Each row below holds a small network's activations on one input, seen along a few directions.
Each table varies a few parts of the input and shows all the possible inputs, shuffled.
A made-up example of a description, with smaller parts first: one of 8 places around a ring, together with either a single point or one of 11 places along a line or (one of 3 separate values, together with one of 4 places along a line).
Shared parts are said once, and a part with two or three values counts as separate values.
In the rows, zero is written as 128.

Other details of the inputs vary at random and push rows far along two fixed directions, the same in every table; ignore that.

Table:
row 1: [ 93 146 126 143 162 112 107 134 146 138 135  84 145 168]
row 2: [102 104 157 115  95 146 153  92 124 140 108 189 115 102]
row 3: [ 79 118 147 122 108 117 104  92 152 139 108 189 118 125]
row 4: [209 149  93 120 107 129 158 157  62 105 168 106 116  88]
row 5: [107 148 132 133 149  96 113 118 140 117 127 116 125 147]
row 6: [131  75 140 103  86 149 102 118 138  99  97 205 126 126]
row 7: [112 109 156  97 103 147 140 134 143 140 111 193 103  98]
row 8: [122 108 135 138  98 133 105  86 156 146 107 196 118  99]
row 9: [113 140 122 156 169 129 107 129 165 150 121  78 148 158]
row 10: [106 145 129 162 163 117 116 101 143 134 122  80 149 162]
row 11: [212 149  68 139 101 117 110 146  90 112 171 124 120  81]
row 12: [ 95 139 157 140 158 131 164 118 125 139 118  69 145 164]
row 13: [118 142 126 137 153 124 101 140 163 136 126 113 130 140]
row 14: [ 87 146 143 118 170 125 150 149 124 134 132  60 139 172]
row 15: [113 137 144 134 168 141 154 137 139 145 119  67 143 158]
row 16: [ 94 152 115 138 169 115 103 144 145 138 137  69 146 168]
row 17: [123 117 166 107 107 134 149 111 127 122 110 185 103 103]
row 18: [110 105 121 139  97 141 101 110 153 156 122 189 126 102]
row 19: [104 155 125 141 173  98 112 146 149 126 139  76 138 169]
row 20: [117 139 128 162 166 125 112 123 162 149 123  80 150 161]
row 21: [100 113 153 128 115 129  99 118 179 146 109 192 114 116]
row 22: [110 147 151 115 152 106 159 129 111 109 128 100 121 150]
row 23: [ 79 116 168 102 110 128 151 103 124 132 108 173 113 128]
row 24: [ 88 102 154  96  91 139 144 124 128 146 119 197 109 108]
row 25: [101 108 171 121 109 144 155 102 143 151  97 167 120 117]
row 26: [157 119 155 139 178 134 114 143 150  77 101  72 151 186]
row 27: [104 146 131 133 143  97 114 127 143 126 128 114 126 146]
row 28: [101 112 174 108 117 140 147 128 149 139 107 178 109 119]
row 29: [252 104  68 141 106 155 115 147  84  81 145 112 144 106]
row 30: [232 118  71 115 110 127 113 168  76  58 157 121 132 111]
row 31: [ 99 156 126 146 160 103 114 125 133 131 134  69 146 170]
row 32: [186 133  72 123 107 149 150 157  71 129 170 106 130  87]
row 33: [213 141  58 153 100 126 114 134  89 127 167 112 133  83]
row 34: [101 102 120 129  96 147  94 113 160 160 115 197 122  96]
row 35: [ 87 148 157 123 158 116 161 130 115 129 125  68 138 173]
row 36: [157 121 104 125 104 147 154 139  91 136 153 131 128  97]
row 37: [211 141  85 132 110 137 161 132  62 112 163 104 128  89]
row 38: [ 94 148 145 113 171 114 151 155 130 125 130  76 128 164]
row 39: [124 127 146 135 146 141 157 129 132 144 122  99 137 142]
row 40: [169 134  77 150 100 128 112 123 101 133 154 128 134  95]
row 41: [ 93 152 161 121 165 104 161 138 122 119 123  73 129 170]
row 42: [100 119 121 109 106 119  96 134 157 140 124 193 109 103]
row 43: [139  69 138 125  90 164 107 106 146 110  90 194 134 123]
row 44: [100 112 153  96 104 125 147 136 130 133 122 188 103 109]
row 45: [214 150  70 139 107 116 110 136  89 103 169 128 118  83]
Description of these inputs: one of 5 places around a ring, together with either a single point or (one of 2 separate values, together with one of 4 places along a line).
- The inputs of row 3 and row 5 match in every part but the place on the ring of 5. If row 16 is changed in the same way as row 3 into row 5, which row does it become? => row 42
- The inputs of row 2 and row 37 match in every part but the place on the ring of 5. If row 32 is changed in the same way as row 2 into row 37, which row does it become? => row 15
- Change only the place on the line of 4 in row 9. List by row number the other rows that result. => row 8, row 20, row 33
- Change only the place on the ring of 5 in row 20. List by row number the other rows that result. => row 1, row 18, row 19, row 21
- Change only the choice among 2 separate values in row 3. List by row number the other rows that result. => row 23
- Start at row 28 and move only the place on the ring of 5, one step at a time. The first step leads to row 39. Which rows follow, in order? => row 36, row 24, row 44

Table:
row 46: [105 150 159 129 171 132 188 133 109 136 126  43 143 166]
row 47: [120 157 142 163 192 127 140 136 149 144 126  26 154 179]
row 48: [ 91 132 127 125 139 115 110 136 139 133 131 125 132 149]
row 49: [ 91  97 152 122 115 158 123 115 169 161 100 181 124 116]
row 50: [197 120 102 125 105 132 114 144 112 103 139 144 121 100]
row 51: [172 117  78 136  95 148 126 136  93 137 156 133 135  95]
row 52: [130 129 144 142 144 118 121 112 145 109 108 118 132 146]
row 53: [106  98 152 122  97 133 108  92 152 121  93 197 120 120]
row 54: [119 138 137 155 143 128 136 104 140 150 123 108 137 133]
row 55: [ 90 137 158  97 129 114 166 136 113 130 128 135 107 133]
row 56: [165 140  78 117 116 125 113 166 105 121 163 132 120 100]
row 57: [ 79 124 156 120 111 110 111 103 164 145 111 193 106 111]
row 58: [176 133  79 143  97 138 129 117  88 137 156 127 133  90]
row 59: [179 124 124 102 108 138 166 144  70  92 147 137 116 108]
row 60: [123 102 145 117 133 142 112 133 158 116 102 151 130 141]
row 61: [108 167 136 140 182 101 122 149 149 129 137  58 137 170]
row 62: [ 94  86 160 118 111 139 107 110 163 122  90 183 130 143]
row 63: [160 154  76 131 116 106 114 137  88 119 168 112 126 104]
- The inputs of row 54 and row 52 match in every part but one. If row 51 is changed in the same way as row 54 into row 52, which row does it become? => row 62
- What do these inputs look like to the network? => one of 3 separate values, together with either a single point or one of 5 places around a ring
- List by row number the other rows that have the choice among 3 separate values in common with row 55. => row 48, row 56, row 57, row 61, row 63

Table:
row 64: [140 130 125 141 141 128 134 118 117 114 128  98 142 146]
row 65: [165 150  73 159 154 119  90 152 129 125 157  68 150 140]
row 66: [120 126 137 135 139 141 149 123 122 138 122  95 142 144]
row 67: [188 134  67 114  77 121 128 144  63 112 175 154 115  73]
row 68: [117 107 128 103  72 127 123 113 120 133 127 224 101  79]
row 69: [172 160  88 129 133 108 134 146  84 107 165  89 125 117]
row 70: [165 144 111 133 150 127 133 159 116 115 146  79 134 137]
row 71: [ 63 147 175 127 170 116 145 121 159 148 109  95 128 166]
row 72: [120 127 132 126 151 134 136 145 133 127 127  99 137 150]
row 73: [ 73  82 196 113  89 152 132  87 183 160  73 240 105 103]
row 74: [148 124 109 119 123 139 132 152 109 122 141 113 132 127]
row 75: [163 105 111 107  84 135 109 132 119 108 128 199 109  86]
row 76: [ 98 128 157 140 160 137 150 118 143 140 111  87 144 163]
row 77: [ 92 133 178 147 171 119 131 105 166 124  93  90 142 182]
row 78: [202 156  32 142  94 117 100 149  79 134 193 126 124  67]
row 79: [202 125  85 120  96 126 113 151  96  97 153 152 117  89]
row 80: [ 97 132 159 127 168 131 132 137 158 129 108  94 135 167]
row 81: [111 135 157 143 164 123 132 110 146 118 106  88 141 169]
row 82: [116 127 136 128 152 124 120 136 134 111 119  94 142 167]
row 83: [168 139 101 143 138 128 135 131  92 107 145  71 147 143]
row 84: [ 70  81 192 109  89 155 132  86 179 160  73 240 105 101]
row 85: [ 74 148 172 135 170 102 132 117 159 130 108  96 130 175]
row 86: [ 65  98 164  96  76 139 135 106 148 162 104 231 101  92]
row 87: [194 130  59 156  98 135  95 125 108 137 160 136 135  82]
row 88: [ 97 144 138 127 152 120 149 134 125 141 135  93 132 147]
row 89: [103 128 148 132 167 120 121 132 149 112 112  91 143 178]
row 90: [132 116 126 105  74 132 134 126 120 146 136 214  96  67]
- The inputs of row 66 and row 74 match in every part but one. If row 76 is changed in the same way as row 66 into row 74, which row does it become? => row 72
- What do these inputs look like to the network? => one of 3 separate values, together with either a single point or (one of 2 separate values, together with one of 4 places along a line)
- Change only the place on the line of 4 in row 71. List by row number the other rows that result. => row 86, row 88, row 90
- Change only the choice among 2 separate values in row 81. List by row number the other rows that result. => row 84
- Change only the choice among 2 separate values in row 71. List by row number the other rows that result. => row 69
- Change only the choice among 3 separate values in row 65. List by row number the other rows that result. => row 78, row 87

Table:
row 91: [ 82  60 181 117  86 167 105  92 196 154  66 247 118 111]
row 92: [ 96 156 124 161 163 112 121 115 146 159 132  74 142 152]
row 93: [ 87 119 135 111  94 111  91 116 163 145 119 218 101  98]
row 94: [ 88 121 176 138 181 118 101 120 186 105  84  98 145 199]
row 95: [180 145  57 135  85 113 104 128  89 131 176 155 116  67]
row 96: [183 154 101 129 131 133 182 143  58 117 166  67 133 113]
row 97: [159 165  72 155 148 119 123 153 104 147 175  57 144 124]
row 98: [ 66 134 188 120 174 136 178 128 142 143 103  72 140 180]
row 99: [197 150  90 119 111 120 168 146  47  99 172  97 121 100]
row 100: [158  87 126 125  73 142  98  99 137 111 105 220 117  90]
row 101: [116  78 150 113  96 150  98 119 169 126  91 218 119 113]
row 102: [110 140 148 106 155 128 165 152 110 119 131  84 128 155]
row 103: [196 130  91  87  76 125 155 160  54  93 168 168  99  69]
row 104: [103 121 167 160 175 138 121 101 173 130  89  79 157 186]
row 105: [ 97 160 115 142 172 108 111 147 145 142 143  67 140 162]
- The inputs of row 92 and row 104 match in every part but one. If row 93 is changed in the same way as row 92 into row 104, which row does it become? => row 94
- What do these inputs look like to the network? => one of 3 separate values, together with one of 5 places around a ring
- Change only the place on the ring of 5 in row 98. List by row number the other rows that result. => row 96, row 99, row 102, row 103
